These are the activations of a small neural network, seen along a few directions. Each row is one input.
Each table varies a few parts of the input and shows all the possible inputs, shuffled.
Descriptions start from the smaller parts, as in this example, which fits no table here: one of 2 separate values, together with either a single point or one of 9 places around a ring or (one of 6 places along a line, together with one of 8 places around a ring).
Shared parts are said once, and a part with two or three values counts as separate values.

A family of inputs:
row 1: [ 29  23   6 -47   3  42  11 -30  11 -54  32  52  10  -6]
row 2: [-34 -33 -35   5  11 -62   5  21  24  11  32 -29  14  -9]
row 3: [  3   8 -61 -41  -6  12  12  -1  36 -54  38  50 -29 -25]
row 4: [ -4  -3 -37 -47 -54 -29 -12   9  25  -8  54   4 -27 -24]
row 5: [ -3  33  51   4  10  21   3  20 -60  20 -69 -22  35  11]
row 6: [-27 -17 -44  12 -20 -21   6  75 -29  14 -43 -38 -11   3]
row 7: [  3  29  33 -50 -65 -28  -7 -23   3  25  46 -12  -8 -12]
row 8: [ 12  12   4  15  40  41  12  39 -37 -44 -69   2  23  13]
row 9: [  5 -29 -55  38  12  36 -16  -7  42 -20  -3  31 -55   2]
row 10: [ 31  -9  15  36  20  59 -28 -32  21 -23 -10  35 -13  25]
row 11: [ -6  12  26  11 -33 -26   9  44 -47  45 -54 -54  12   4]
row 12: [  5  -3   5   8  71   1  22 -20   2 -40  12  17  45   6]
row 13: [ 11 -14  39  31 -54  -7 -25 -31   2  63   4 -23 -31  10]
row 14: [ 11  43  55 -59 -23  22   0 -48 -14   7  32  24  16  -6]
row 15: [-10  18  51  -4  44 -18  11 -40 -20  24  11 -10  56   6]
row 16: [ 16   6  63  23 -10  38 -29 -54 -11  42 -11  14  -6  21]
row 17: [-16 -24 -55  12  61 -25  29  14  34 -40  18  15   5 -15]
row 18: [-18  -4  28   0   0 -63  15 -17  -4  47  23 -44  34  -2]
row 19: [  2 -46 -31  33 -39  -3 -30   2  26  30  14 -14 -53  -2]
row 20: [-10  -1 -57  22  33  11  12  78  -4 -44 -56   1 -17   0]
- Describe the family of inputs behind these rows. => one of 4 separate values, together with one of 5 places around a ring
- Change only the choice among 4 separate values in row 18. List by row number the other rows that result. => row 7, row 11, row 13
- Change only the choice among 4 separate values in row 10. List by row number the other rows that result. => row 1, row 8, row 12

A family of inputs:
row 21: [ 11  11   7  -9  21  21   3 -19   7 -24   8  26   7   0]
row 22: [ -1 -18 -13  15  -9  -4 -10  -4  16   9  10  -1 -19   1]
row 23: [  2  10  16  15  25  15   1  10 -17  -4 -33  -1  16   9]
row 24: [-12 -10  -3  19  13 -16   2  14  -4  11 -13 -19  10   5]
row 25: [ -6  -1  -3   6   9  -2   6  22 -19  -3 -23 -13  13   5]
row 26: [ -3   3 -18 -21  -2 -11   9   2  13 -13  21   9  -4 -13]
row 27: [ 12   2   5  11   1  28 -10 -10   4  -6 -10  16 -13   6]
row 28: [  5  -9 -13   2 -15  11  -6   4   3  -5  -1   4 -16   2]
row 29: [ -1  -6 -20  -1 -21  -6  -3  11   8   5   3  -2 -25  -7]
row 30: [-12   2  -9   3   0 -17   8  29 -12   6 -19 -19   4  -3]
row 31: [ -2  -8 -12  -5  10 -10   4 -15  20  -9  27   9   2  -6]
row 32: [  4   1 -11 -17   5   5   7  -6   7 -23  17  15   5  -4]
row 33: [  4  22  73 -17 -38 -14 -11 -39 -25  56  12 -24  20   6]
- Describe the family of inputs behind these rows. => either a single point or (one of 3 separate values, together with one of 4 places along a line)

A family of inputs:
row 34: [-13  -8 -16  28  52   3   0  27  19 -16 -17   4  10   6]
row 35: [ -9   4  19   0 -12   5 -19  25 -38  13 -33 -28  18  17]
row 36: [  9   2  16  24  -2 -11  -3 -41  25  29  12   3 -23  -5]
row 37: [ 14 -21 -23 -25 -20  10   7 -27   3 -19  33  20  -8 -11]
row 38: [ 25  32  33  -5   9  27   5 -25   3   9 -12  23 -12  -5]
row 39: [ -6 -33 -39  -3 -19 -14  16  24 -14  -4   3 -23 -11   0]
row 40: [ 16  15  39 -21 -11  30 -24 -20 -18  -4   5  14  18  13]
row 41: [-12  27 -24 -17  16  21   3  33   7 -34 -20  23  -9  -6]
row 42: [  4  24   4  -7 -37  -8   5   2   3  26  -4   6 -40 -16]
row 43: [ -2   6  -3  14 -24 -22   4  15   0  38 -20 -23 -31 -17]
row 44: [ -1   7  22  39  27  -1   5  -4  -6  31 -36  -7   1   8]
row 45: [  6  -1  41  16   4  21 -23 -28 -10   2   3  -3  30  22]
row 46: [-24  30  21 -53  11 -77  39 -12  -4  17  45 -25  53 -28]
row 47: [  3 -19 -21   2   6   8  22  31 -33 -21 -27 -16   8  11]
row 48: [  4  20  17  19   6   3  12  24 -17  24 -44 -17 -13  -3]
row 49: [  5 -14 -33 -22 -41   3  18   6  -6 -20  12   3 -12  -7]
row 50: [ -4  22  25 -21 -28  25 -16   9 -31   0 -20  -2  13  13]
row 51: [-13 -11   4  -3 -42 -15 -23  19 -15  28  -5 -37   3   0]
row 52: [ 14  -1  23 -28 -38   8 -28 -25   5  11  33   4  -2   2]
row 53: [ -8 -11 -25  14  24 -11 -13  -9  41 -16  34  20 -14  -3]
row 54: [  7   0 -17 -19 -11  25  22  12 -28 -34 -19  10   5   1]
row 55: [ -1 -48 -31  19  -3 -17  11  -4   3  -1   9 -16   6   5]
row 56: [ 16  16  18 -12 -18   4   1 -33  22  23  16  17 -31 -17]
row 57: [ 13  18  33  33  25  13   2 -31   2  17 -10  14  -4   6]
row 58: [-20 -23 -35  21  26 -27 -10  21  31  -2  10   1 -13  -3]
row 59: [  2 -37 -25   7   2  -3   6 -35   7 -11  33   4  -2  10]
row 60: [  5 -13  20   8 -22  -4 -31 -35  10  19  30 -10  11  17]
row 61: [-19  44  39 -48  41 -54  46  -2 -24   4  21 -16  70 -15]
row 62: [ -2   4  -7  20  51  13  -7  -2  24 -31   6  25   5   6]
row 63: [ -8 -28  16  15 -21 -21 -25  -5   2  29   6 -31  11  16]
row 64: [ -3   5  12 -27 -55   1 -20   6  -8  14  10 -11  -8   2]
row 65: [  3 -32 -14  27  22   7  17   4 -18 -15 -17  -6  27  15]
row 66: [ -3 -14  35  21   8   3 -19   4 -19  15 -18 -22  28  29]
row 67: [ 10  38  22  -2 -10  19  13   9 -13  10 -31  11 -20  -4]
row 68: [ 20  -5  -7 -20   8  35  13 -18 -16 -32   7  26  12   3]
row 69: [ -8  13 -39 -21 -14  -6  -4  26  28 -22   6  14 -29 -16]
row 70: [  8 -21  -5  19  24  24  13 -27 -10 -27   7  13  23  13]
row 71: [-10   8 -27   7  29   3   1  51   2 -22 -31  -4  -3  -6]
row 72: [  6  20  -9 -15  31  27  -6   2  19 -38   2  38  -1 -13]
row 73: [  1   4 -25 -20   5   4 -11  -5  39 -23  30  31 -20 -22]
row 74: [-21  -8 -44   1   3 -24  -6  42  18  -9  -6 -10 -24 -19]
row 75: [ -1 -11  10  31   1 -26   3  -6  16  43  -5 -15 -24   2]
- The inputs of row 36 and row 57 match in every part but one. If row 39 is changed in the same way as row 36 into row 57, which row does it become? => row 47
- Describe the family of inputs behind these rows. => one of 2 separate values, together with either a single point or (one of 4 separate values, together with one of 5 places around a ring)
- Change only the place on the ring of 5 in row 67. List by row number the other rows that result. => row 38, row 44, row 48, row 57
- Change only the choice among 4 separate values in row 54. List by row number the other rows that result. => row 41, row 50, row 67

A family of inputs:
row 76: [ -3  10 -62  -4  34  12   7  27  43 -43   5  42 -42 -30]
row 77: [ 11  34  28   3  -7  24 -24 -11   5  21 -24  19 -27  -7]
row 78: [ -9 -25   2   5  -2 -42   1 -24  16  32  38 -17   8  -4]
row 79: [-12  45  22 -32  13 -25   9  -6   4   4  10   8  13 -21]
row 80: [-20 -12 -16   6 -14 -44  13  37 -20  25 -18 -47  14  -5]
row 81: [-11 -24 -76  24  42   3  12  67   5 -48 -29   3 -14   4]
row 82: [  7  -1  18  38  -7  17  -8  28 -26   8 -61 -21   2  19]
row 83: [-11  19   2 -26 -15 -40   2   3  11  34  22  -6 -19 -31]
row 84: [  1  10  23  14  28  14  18  22 -42  -5 -53 -10  35  13]
row 85: [-11 -16  -5  33 -31 -13  -1  36 -17  27 -38 -41 -15  15]
row 86: [  0 -18  -7 -41 -43 -22  -1  -3  -9  11  45  -9   3 -10]
row 87: [ 23  -4  18 -11 -35  44 -27 -18 -15  -2  -1  15  -5  13]
row 88: [  9  46  35 -15  23  15   9 -17  -8  -1 -18  28   4 -10]
row 89: [ -4 -25  10  29 -13  -4 -19 -26  16  38  21 -17 -21  13]
row 90: [-20  11   6   0  14 -28  22  31 -26  -2 -28 -30  46   4]
row 91: [ 22  11  25 -26  -8  33   9 -27 -25 -27   4  23  26  11]
row 92: [  6 -17  -2 -16 -57  14 -18 -10  -4  15  25 -10 -24   8]
row 93: [ -2  20   9   1 -32  -7 -10  -2  18  35   1  -7 -45 -12]
row 94: [  7 -31 -70 -23   7  31   5  18  26 -67  26  36 -21  -6]
row 95: [ 19  -8  31  40   4  23 -20 -34  12  13  -5   1  -2  21]
row 96: [ -4 -38 -60  26  51  11   0  -1  45 -46  20  30 -17  -5]
row 97: [  0   9  12 -43 -17  -9   9 -15 -14 -23  31   4  35   0]
row 98: [ -8   1  23   0  27 -25  10 -32  11   1  28  -9  39   6]
row 99: [  9   3  36  17  39  17   3 -44  -7  -3   0  16  30  13]
- Describe the family of inputs behind these rows. => one of 4 separate values, together with either a single point or one of 5 places around a ring
- The inputs of row 99 and row 88 match in every part but the choice among 4 separate values. If row 98 is changed in the same way as row 99 into row 88, which row does it become? => row 79
- Change only the choice among 4 separate values in row 93. List by row number the other rows that result. => row 85, row 89, row 92
- Change only the place on the ring of 5 in row 86. List by row number the other rows that result. => row 87, row 91, row 92, row 97

A family of inputs:
row 100: [ 22  45  97  -1  10  34  -6 -52 -39  18 -21   2  47  23]
row 101: [  0 -44 -82  34  21  24   4  34  20 -48 -18  13 -35   4]
row 102: [ 21  -2 -40   4  68  60  11   3  24 -82  -5  64  -4   1]
row 103: [  5  31  68  12 -44   7 -21  11 -40  59 -43 -36  -2  11]
row 104: [-10   4  -3 -16  -1 -41   5 -26  22  20  44   2 -11 -20]
row 105: [ -4 -20  -3   0 -18 -18 -21 -25  26  20  41  -2  -6  -4]
row 106: [ -5   8  -7 -56 -31 -30  13  -4  -1  -6  47  -1  13 -19]
row 107: [-15 -15 -76  14  62 -17  26  35  33 -50  -1  18 -15 -17]
row 108: [  5   7   0 -10 -58  10 -21  -4  15  22   9  10 -45 -11]
row 109: [ 27  17  34 -27   2  36  -9 -63  17 -19  34  44   1  -1]
row 110: [-13  25  66   6   4 -39  15 -13 -26  62 -15 -41  38   1]
row 111: [ -4 -10 -74  19   7  31  -2  56  24 -48 -36  27 -51  -7]
row 112: [  5  -5  60  26 -34  -3 -11 -14 -45  63 -32 -38  15  26]
row 113: [-12  32  60 -36 -20 -29  18   6 -53  35 -13 -46  56   8]
row 114: [-10   2  65  21  -8 -19 -17 -13 -30  59 -17 -43  37  16]
row 115: [-10 -38 -77  30  47   3  -3  35  34 -50  -4  15 -11  -1]
row 116: [-11  -8 -80 -24  35 -11  35  58   8 -76   4  17   6  -9]
row 117: [  8 -27  -8   5 -44   2 -15 -26  11  22  27  -4 -30   0]
- The inputs of row 104 and row 107 match in every part but one. If row 109 is changed in the same way as row 104 into row 107, which row does it become? => row 102
- Describe the family of inputs behind these rows. => one of 3 separate values, together with either a single point or one of 5 places along a line
- Change only the choice among 3 separate values in row 117. List by row number the other rows that result. => row 101, row 112
- List by row number the other rows that have the choice among 3 separate values in common with row 112. => row 100, row 103, row 110, row 113, row 114

A family of inputs:
row 118: [ -5   2  -6 -17 -17 -20  -1  -4  12   8  23  -3  -5 -11]
row 119: [  3 -10 -11  25  11  13  -5  11   4  -4 -20   2 -14   6]
row 120: [  8   0  -8  18  10  27  -4  13  -3 -13 -28  10 -12   5]
row 121: [-6  3  1 -1 24 -9 15  3 -6 -9 -2 -3 22 -1]
row 122: [ -1   4   1 -11  -2 -11  -1  -9  10   1  19   5   0  -6]
row 123: [ 18   7  15 -11  -5  27  -6 -28   6 -11  13  24  -5   2]
row 124: [  9  -5   3 -10 -17   4  -8 -25  14   6  26  12 -11  -2]
row 125: [  1   6   9  -6  12   0   0 -16   8  -7  13   9   6  -2]
row 126: [ -6 -14 -24  15 -19  -6  -5  21   6   9 -11  -9 -26  -1]
row 127: [  5  -6  -2 -12 -33  -7  -8 -20  14  11  31   4 -18  -7]
row 128: [ -7 -10 -15   6   4  -5  -1  18  -1  -3  -8  -7   1   2]
row 129: [-10   1  -7  -7  11 -20  15   9  -5  -2   3  -7  14  -4]
row 130: [ -2 -12 -20  20  -2   3  -6  15   5   3 -16  -2 -20   2]
row 131: [ -1  21  82   9 -29  -7 -12 -15 -46  68 -29 -42  26  17]
row 132: [-10 -11 -21   3 -12 -16   0  22  -1   2  -4 -15  -5  -2]
row 133: [  1  12   5  -9  25   3  16   6 -13 -17 -10   4  22  -2]
row 134: [  7  16  13 -14  12  14   2 -12   1 -14   7  15   6  -3]
row 135: [-13  -2 -11 -13  -5 -29  15  14  -3   5   8 -15   8  -7]
row 136: [ 13  -1   8  -3  -3  14  -8 -31  12  -2  21  14  -5   1]
row 137: [  1   4  -2   6  17  18   2  14 -11 -21 -21   6   7   6]
row 138: [ -4  -6  -8  14  17   5   0  12  -4 -12 -14  -2   7   6]
- Describe the family of inputs behind these rows. => either a single point or (one of 4 places along a line, together with one of 5 places along a line)
- Change only the place on the line of 4 in row 120. List by row number the other rows that result. => row 119, row 126, row 130
- Change only the place on the line of 5 in row 124. List by row number the other rows that result. => row 122, row 128, row 129, row 130

A family of inputs:
row 139: [-12  -4  14  30  36  -6   7  39 -38   0 -53 -33  48  18]
row 140: [ -1  -8 -22 -59 -49 -20   9 -22  26 -15  78  17 -13 -18]
row 141: [ 12  -2  52  20 -12  22 -23 -53 -16  44  -4   0   1  16]
row 142: [  3 -22 -16 -10  26  -5  12 -46  29 -22  54  20   9  -5]
row 143: [-34   1   9  21   1 -57   8  29 -12  55 -17 -56  18   2]
row 144: [-22 -18   3  39  21 -33  16  20 -28  24 -44 -52  32  10]
row 145: [ -7  30  22  -7  32 -14  32  46 -50   2 -58 -29  47  -2]
row 146: [-11 -26 -56  26   8 -12 -14  29  39   0  -2   8 -51 -15]
row 147: [  2 -17 -53  40  34  43  -7  36  18 -62 -36  28 -21  16]
row 148: [ -1 -29 -72  -4 -45   1  -7  48  19 -21  -1   7 -55 -17]
row 149: [ 10  20 -41   6  31  31  15  47   5 -62 -37  34 -24  -7]
row 150: [ 10  -7  -5 -20  40  21   0 -29  21 -49  43  37  25  -1]
row 151: [ 24  55  73 -22  -7  37  -7 -31 -32  14 -20  18  13   5]
row 152: [ 14  13  42 -32 -85   5 -25 -31 -18  51  20 -11 -19   3]
row 153: [ 25  14  62  13  -2  48 -25 -40 -18  13 -16   4  18  27]
row 154: [ 10  38   4 -53  31  11  26 -24  11 -51  39  43  20 -13]
row 155: [ -5  -2 -12 -22  -1 -35   4 -43  54   3  73  14  -7 -21]
row 156: [ -1 -36 -64  45  28  16  -3  24  21 -29 -18  13 -37   4]
row 157: [-21  -9  -4 -14 -48 -47   9  48 -36  36 -19 -53  12  -8]
row 158: [  4  11  64   3 -36  -6 -26 -47   4  69  18  -9 -16   6]
- The inputs of row 149 and row 151 match in every part but one. If row 146 is changed in the same way as row 149 into row 151, which row does it become? => row 158
- Describe the family of inputs behind these rows. => one of 4 separate values, together with one of 5 places along a line
- Change only the place on the line of 5 in row 154. List by row number the other rows that result. => row 140, row 142, row 150, row 155
